M =
[[ 0.035 -0.012 -0.023  0.050 -0.028  0.046  0.029  0.041  0.024  0.050
  -0.010 -0.009]
 [-0.108 -0.007  0.136 -0.136  0.104 -0.141 -0.148 -0.007  0.023 -0.042
  -0.091  0.055]
 [-0.102 -0.022  0.145 -0.114  0.096 -0.124 -0.159  0.009  0.036 -0.049
  -0.115  0.047]
 [-0.017 -0.102  0.077  0.103  0.124 -0.044 -0.005 -0.076  0.165  0.063
  -0.072 -0.045]
 [ 0.022 -0.001  0.027  0.068  0.020  0.007  0.009  0.007 -0.001  0.008
   0.004 -0.051]
 [-0.087 -0.010  0.134 -0.166  0.150 -0.120 -0.158 -0.025  0.037 -0.024
  -0.057  0.049]
 [-0.081 -0.005  0.142 -0.197  0.143 -0.157 -0.177 -0.021  0.063 -0.012
  -0.055  0.063]
 [ 0.037  0.014  0.053  0.101  0.038  0.020  0.025  0.017  0.028  0.060
   0.014 -0.009]
 [ 0.063  0.012  0.035  0.076  0.048 -0.030 -0.011 -0.025 -0.017 -0.010
   0.015 -0.054]
 [ 0.064  0.002 -0.004  0.060  0.040  0.018  0.043  0.087  0.017  0.039
  -0.017 -0.034]
 [-0.013 -0.067  0.041  0.124  0.090 -0.102  0.025 -0.094  0.237  0.059
  -0.088 -0.120]
 [-0.036 -0.047  0.011  0.173  0.059 -0.181  0.002 -0.098  0.237  0.026
  -0.104 -0.106]
 [ 0.004  0.051  0.033  0.098  0.040  0.023  0.016  0.007  0.021  0.077
   0.032  0.017]
 [-0.034 -0.007  0.173 -0.216  0.180 -0.153 -0.157 -0.023  0.052  0.025
  -0.019  0.036]
 [ 0.015  0.027  0.036  0.093  0.011  0.041 -0.004 -0.038  0.011  0.073
   0.035  0.001]
 [-0.007 -0.023 -0.032  0.008 -0.008  0.040  0.035  0.041  0.032  0.035
   0.011  0.000]]
M[-16,0] -> 0.035
M[-10,-3] -> -0.012
M[14] -> [0.015, 0.027, 0.036, 0.093, 0.011, 0.041, -0.004, -0.038, 0.011, 0.073, 0.035, 0.001]
M[6,-1] -> 0.063
M[-7,8] -> 0.017
M[-15,-6] -> -0.148
M[-15,0] -> -0.108
M[:, 5] -> [0.046, -0.141, -0.124, -0.044, 0.007, -0.120, -0.157, 0.020, -0.030, 0.018, -0.102, -0.181, 0.023, -0.153, 0.041, 0.040]
M[-15,9] -> -0.042
M[-14,2] -> 0.145
M[:, -11] -> [-0.012, -0.007, -0.022, -0.102, -0.001, -0.010, -0.005, 0.014, 0.012, 0.002, -0.067, -0.047, 0.051, -0.007, 0.027, -0.023]
M[11,3] -> 0.173
M[6] -> [-0.081, -0.005, 0.142, -0.197, 0.143, -0.157, -0.177, -0.021, 0.063, -0.012, -0.055, 0.063]
M[-4,7] -> 0.007
M[-7,-8] -> 0.040
M[2,7] -> 0.009
M[3,-8] -> 0.124
M[:, -8] -> [-0.028, 0.104, 0.096, 0.124, 0.020, 0.150, 0.143, 0.038, 0.048, 0.040, 0.090, 0.059, 0.040, 0.180, 0.011, -0.008]
M[2] -> [-0.102, -0.022, 0.145, -0.114, 0.096, -0.124, -0.159, 0.009, 0.036, -0.049, -0.115, 0.047]
M[13,-4] -> 0.052
M[-15,-9] -> -0.136
M[:, -6] -> [0.029, -0.148, -0.159, -0.005, 0.009, -0.158, -0.177, 0.025, -0.011, 0.043, 0.025, 0.002, 0.016, -0.157, -0.004, 0.035]
M[-12] -> [0.022, -0.001, 0.027, 0.068, 0.020, 0.007, 0.009, 0.007, -0.001, 0.008, 0.004, -0.051]
M[-2,-10] -> 0.036
M[7] -> [0.037, 0.014, 0.053, 0.101, 0.038, 0.020, 0.025, 0.017, 0.028, 0.060, 0.014, -0.009]
M[7,5] -> 0.020
M[-6,3] -> 0.124
M[-7,9] -> 0.039
M[6,-8] -> 0.143
M[11,-1] -> -0.106
M[5,-12] -> -0.087
M[-3,6] -> -0.157
M[-12,-12] -> 0.022
M[10,7] -> -0.094
M[-9,-2] -> 0.014

grid = [-75  80 -89 -10]
grid[0] = -75
grid[3] = -10
grid[-2] = -89
